Each row below holds a small network's activations on one record, seen along a few directions.
After each row come some of the record's fields: PEVUF, GIR, DUREN, SUFUD, ZOF.
A field that a record lacks is left out.
The largest differences between rows may come from other fields.
In the rows, zero is written as 500.
Random noise pushes rows far along 2 fixed directions. That doesn't count. These rows show it; they differ only by the noise:
[445 460 635 470 416 564 397 415 457 781 443 489 438 552 532 626 387 478
 650 462 498 495]
[539 527 481 455 574 479 514 673 582 597 631 487 533 481 662 541 528 755
 611 392 398 513]
[580 547 433 488 611 435 573 738 664 499 699 479 570 420 718 495 562 809
 570 394 362 522]
[508 474 602 601 409 483 503 419 637 597 521 462 485 397 617 538 386 431
 537 531 456 511]

[456 468 592 416 435 594 413 442 387 767 411 512 463 603 474 639 453 501
 625 440 510 501] | PEVUF=renov GIR=segon DUREN=vunu SUFUD=bep ZOF=naf
[524 485 579 533 467 579 511 459 528 634 526 549 483 510 487 579 430 515
 622 519 461 497] | PEVUF=fev GIR=giboz DUREN=sabi SUFUD=satak ZOF=rugo
[373 438 661 454 354 599 332 260 316 789 291 477 399 629 377 618 349 297
 579 503 617 479] | PEVUF=renov GIR=zup DUREN=vunu SUFUD=bep ZOF=nul
[468 520 431 675 537 326 559 490 675 225 557 366 529 336 561 294 438 404
 288 557 527 484] | PEVUF=renov GIR=kigi DUREN=dib SUFUD=bep ZOF=nul
[464 521 534 503 508 577 485 478 424 584 481 546 463 588 390 540 454 515
 579 510 539 472] | PEVUF=fev GIR=guti DUREN=vunu SUFUD=karam ZOF=naf
[555 495 585 684 405 446 569 427 735 499 564 452 518 329 651 490 395 426
 473 561 441 523] | PEVUF=renov GIR=zup DUREN=sabi SUFUD=karam ZOF=nul
[626 520 413 592 545 437 660 577 695 255 641 545 586 331 601 434 566 541
 415 565 416 520] | PEVUF=tefo GIR=ziru DUREN=vunu SUFUD=vab ZOF=rugo
[431 498 464 242 597 532 352 670 281 733 466 467 514 702 524 594 607 758
 621 268 501 488] | PEVUF=tefo GIR=zup DUREN=vunu SUFUD=zarun ZOF=naf
[564 533 447 496 568 449 553 676 617 503 642 477 570 437 668 499 571 708
 532 418 393 534] | PEVUF=fev GIR=segon DUREN=sabi SUFUD=zarun ZOF=nul
[607 517 517 682 466 449 641 502 764 388 638 498 537 305 651 464 440 505
 475 583 402 524] | PEVUF=fev GIR=ziru DUREN=sabi SUFUD=vab ZOF=nul
[479 468 501 500 442 421 463 464 488 465 430 415 516 473 566 464 519 405
 392 471 520 508] | PEVUF=tefo GIR=zup DUREN=dib SUFUD=zarun ZOF=nul
[613 488 528 553 383 532 606 427 572 458 496 580 537 405 541 575 539 388
 481 603 451 540] | PEVUF=renov GIR=guti DUREN=sabi SUFUD=zarun ZOF=nul
[424 500 553 417 542 555 386 565 413 763 508 480 461 620 516 588 456 649
 669 376 491 493] | PEVUF=fev GIR=zup DUREN=sabi SUFUD=bep ZOF=nul
[572 518 370 302 552 493 511 650 354 425 494 534 581 569 510 519 721 637
 467 419 489 515] | PEVUF=tefo GIR=guti DUREN=vunu SUFUD=kud ZOF=rugo
[694 556 405 541 553 532 723 633 640 315 675 662 584 391 565 520 624 649
 532 575 389 536] | PEVUF=renov GIR=giboz DUREN=sabi SUFUD=vab ZOF=nul
[441 476 527 408 453 586 435 352 276 549 330 588 452 623 300 576 482 337
 519 558 618 472] | PEVUF=tefo GIR=ziru DUREN=dib SUFUD=vab ZOF=naf
[482 508 429 480 577 390 485 628 552 423 548 387 562 466 622 417 542 607
 412 403 469 496] | PEVUF=tefo GIR=zup DUREN=dib SUFUD=kud ZOF=rugo
[492 501 509 494 520 466 496 551 556 557 542 455 507 467 593 507 472 586
 533 442 459 506] | PEVUF=renov GIR=kigi DUREN=vunu SUFUD=kud ZOF=nul
[395 407 604 566 341 430 377 239 484 511 322 351 461 447 488 452 368 141
 346 548 605 478] | PEVUF=tefo GIR=kigi DUREN=dib SUFUD=kud ZOF=rugo
[425 523 479 394 600 582 448 555 328 598 482 568 453 655 366 544 488 615
 625 447 547 466] | PEVUF=fev GIR=ziru DUREN=dib SUFUD=vab ZOF=nul
[502 471 658 545 376 659 483 328 463 737 437 608 427 551 409 668 367 386
 671 579 509 491] | PEVUF=fev GIR=giboz DUREN=sabi SUFUD=karam ZOF=naf
[429 446 555 498 406 404 379 375 473 542 395 351 490 480 548 462 440 337
 413 477 560 483] | PEVUF=tefo GIR=kigi DUREN=sabi SUFUD=zarun ZOF=naf
[541 430 542 588 325 429 508 343 586 413 407 425 530 369 591 479 500 224
 326 592 503 527] | PEVUF=tefo GIR=segon DUREN=dib SUFUD=bep ZOF=rugo
[523 473 552 529 431 531 522 399 542 553 482 537 496 445 500 558 442 405
 545 565 481 500] | PEVUF=renov GIR=ziru DUREN=sabi SUFUD=zarun ZOF=naf
[563 503 563 660 422 520 608 427 650 468 554 538 503 389 536 519 427 409
 498 600 456 519] | PEVUF=fev GIR=guti DUREN=sabi SUFUD=bep ZOF=nul
[633 528 458 626 441 463 671 485 661 290 550 540 585 335 542 460 574 405
 380 621 453 529] | PEVUF=renov GIR=guti DUREN=vunu SUFUD=satak ZOF=rugo
[450 486 546 564 450 505 488 375 467 470 425 483 484 500 407 466 433 332
 433 561 569 480] | PEVUF=fev GIR=guti DUREN=dib SUFUD=vab ZOF=rugo
[563 563 404 474 622 543 602 634 522 423 615 604 543 511 455 503 570 685
 572 507 459 490] | PEVUF=renov GIR=ziru DUREN=vunu SUFUD=satak ZOF=rugo
[571 519 467 441 496 571 558 521 427 479 507 614 519 541 456 570 580 547
 556 538 495 505] | PEVUF=renov GIR=giboz DUREN=vunu SUFUD=vab ZOF=naf
[415 443 669 628 354 499 422 283 554 645 415 426 428 442 504 524 303 251
 514 570 537 493] | PEVUF=fev GIR=kigi DUREN=sabi SUFUD=kud ZOF=nul
[301 488 465 428 630 350 278 572 432 489 443 282 425 588 524 313 480 549
 392 350 570 499] | PEVUF=fev GIR=kigi DUREN=dib SUFUD=kud
[508 461 522 421 401 613 482 371 311 545 353 612 473 602 337 598 532 336
 516 582 566 498] | PEVUF=tefo GIR=guti DUREN=dib SUFUD=karam ZOF=rugo
[532 517 515 387 516 653 499 519 336 637 489 656 464 650 374 638 534 605
 692 494 512 487] | PEVUF=renov GIR=giboz DUREN=sabi SUFUD=satak ZOF=nul
[554 489 539 605 423 523 584 385 577 435 498 573 495 415 468 531 452 346
 493 625 497 502] | PEVUF=tefo GIR=ziru DUREN=sabi SUFUD=bep ZOF=nul
[556 501 493 541 445 433 554 514 587 463 515 444 547 413 623 490 528 497
 425 494 462 527] | PEVUF=renov GIR=segon DUREN=vunu SUFUD=bep ZOF=nul
[348 588 352 555 763 330 481 677 516 135 604 373 371 566 352 133 492 678
 337 465 583 430] | PEVUF=tefo GIR=segon
[339 598 403 671 750 437 552 529 557 132 611 509 325 539 204 180 348 547
 425 626 613 413] | PEVUF=renov GIR=ziru
[608 512 488 458 479 541 571 539 505 510 532 599 527 487 542 585 565 575
 570 513 448 519] | PEVUF=tefo GIR=ziru DUREN=sabi SUFUD=vab ZOF=nul
[408 492 526 400 555 504 364 572 416 706 493 428 476 602 527 536 477 631
 607 359 498 492] | PEVUF=fev GIR=zup DUREN=sabi SUFUD=zarun ZOF=nul
[559 580 355 508 700 372 570 831 667 383 740 409 603 430 685 375 611 867
 499 350 381 512] | PEVUF=fev GIR=segon DUREN=sabi SUFUD=satak ZOF=naf
[163 567 476 634 766 368 347 521 471 319 536 321 266 631 220 126 253 543
 430 487 674 387] | PEVUF=fev GIR=kigi

Which values does each new row have?
[571 500 538 545 430 537 573 477 579 558 522 548 519 445 574 583 492 504
 535 528 443 531] | PEVUF=renov GIR=segon DUREN=vunu SUFUD=bep ZOF=nul
[518 473 474 410 450 508 498 453 374 475 401 548 507 542 458 550 580 414
 463 517 536 503] | PEVUF=tefo GIR=ziru DUREN=dib SUFUD=zarun ZOF=nul
[511 531 391 279 597 608 480 616 221 493 457 643 516 701 329 567 667 639
 570 450 551 486] | PEVUF=tefo GIR=guti DUREN=dib SUFUD=vab ZOF=rugo
[570 540 510 524 566 602 589 604 548 568 633 628 493 528 492 580 491 691
 680 495 418 504] | PEVUF=fev GIR=giboz DUREN=sabi SUFUD=satak ZOF=nul
[500 471 492 552 478 376 494 491 643 432 529 357 551 360 650 412 479 455
 378 472 470 510] | PEVUF=renov GIR=kigi DUREN=vunu SUFUD=kud ZOF=rugo
[506 505 472 398 539 588 510 505 357 524 464 629 498 596 383 581 536 534
 572 524 526 487] | PEVUF=tefo GIR=ziru DUREN=dib SUFUD=vab ZOF=rugo
[383 425 642 530 352 509 369 234 434 626 315 423 428 501 431 537 331 192
 462 547 606 475] | PEVUF=tefo GIR=kigi DUREN=vunu SUFUD=kud ZOF=naf
[546 465 514 627 393 474 586 305 579 298 438 541 522 358 447 456 463 194
 346 680 544 504] | PEVUF=tefo GIR=ziru DUREN=dib SUFUD=vab ZOF=rugo
[547 497 477 442 529 528 515 569 496 525 548 524 538 512 538 535 561 602
 542 457 456 508] | PEVUF=fev GIR=giboz DUREN=vunu SUFUD=vab ZOF=rugo
[615 523 448 420 497 545 568 599 454 489 534 592 536 527 522 569 628 617
 559 485 449 523] | PEVUF=tefo GIR=guti DUREN=sabi SUFUD=satak ZOF=nul
[441 508 485 466 570 466 451 558 518 545 527 431 505 498 541 478 460 589
 517 422 495 485] | PEVUF=renov GIR=kigi DUREN=vunu SUFUD=kud ZOF=naf
[489 503 524 489 530 481 474 572 557 603 565 458 499 486 596 521 465 621
 582 427 448 499] | PEVUF=renov GIR=kigi DUREN=sabi SUFUD=kud ZOF=nul
[410 453 568 603 393 407 432 305 554 476 392 352 483 408 512 424 370 234
 355 556 574 483] | PEVUF=renov GIR=kigi DUREN=vunu SUFUD=zarun ZOF=naf
[462 477 546 443 448 582 464 367 393 591 394 561 462 544 384 586 446 376
 555 550 558 483] | PEVUF=renov GIR=ziru DUREN=vunu SUFUD=kud ZOF=naf
[572 487 442 332 493 607 514 558 327 550 454 638 525 619 432 621 656 565
 573 490 487 520] | PEVUF=tefo GIR=guti DUREN=dib SUFUD=karam ZOF=rugo
[468 472 576 521 412 480 435 425 512 602 450 417 488 472 555 520 442 407
 489 487 515 509] | PEVUF=fev GIR=segon DUREN=sabi SUFUD=kud ZOF=nul
[522 469 649 659 334 548 533 306 589 586 454 512 453 427 500 557 351 301
 525 612 501 508] | PEVUF=fev GIR=guti DUREN=sabi SUFUD=satak ZOF=nul
[367 433 567 388 459 508 300 436 336 697 353 391 456 625 485 539 453 431
 516 383 569 477] | PEVUF=tefo GIR=zup DUREN=dib SUFUD=kud ZOF=rugo
[482 454 481 483 469 376 448 487 542 450 475 354 546 429 619 431 529 437
 369 442 500 502] | PEVUF=tefo GIR=kigi DUREN=vunu SUFUD=zarun ZOF=rugo
[563 486 601 725 359 528 600 300 680 439 509 540 485 350 489 507 369 263
 467 685 496 504] | PEVUF=fev GIR=giboz DUREN=sabi SUFUD=karam ZOF=naf
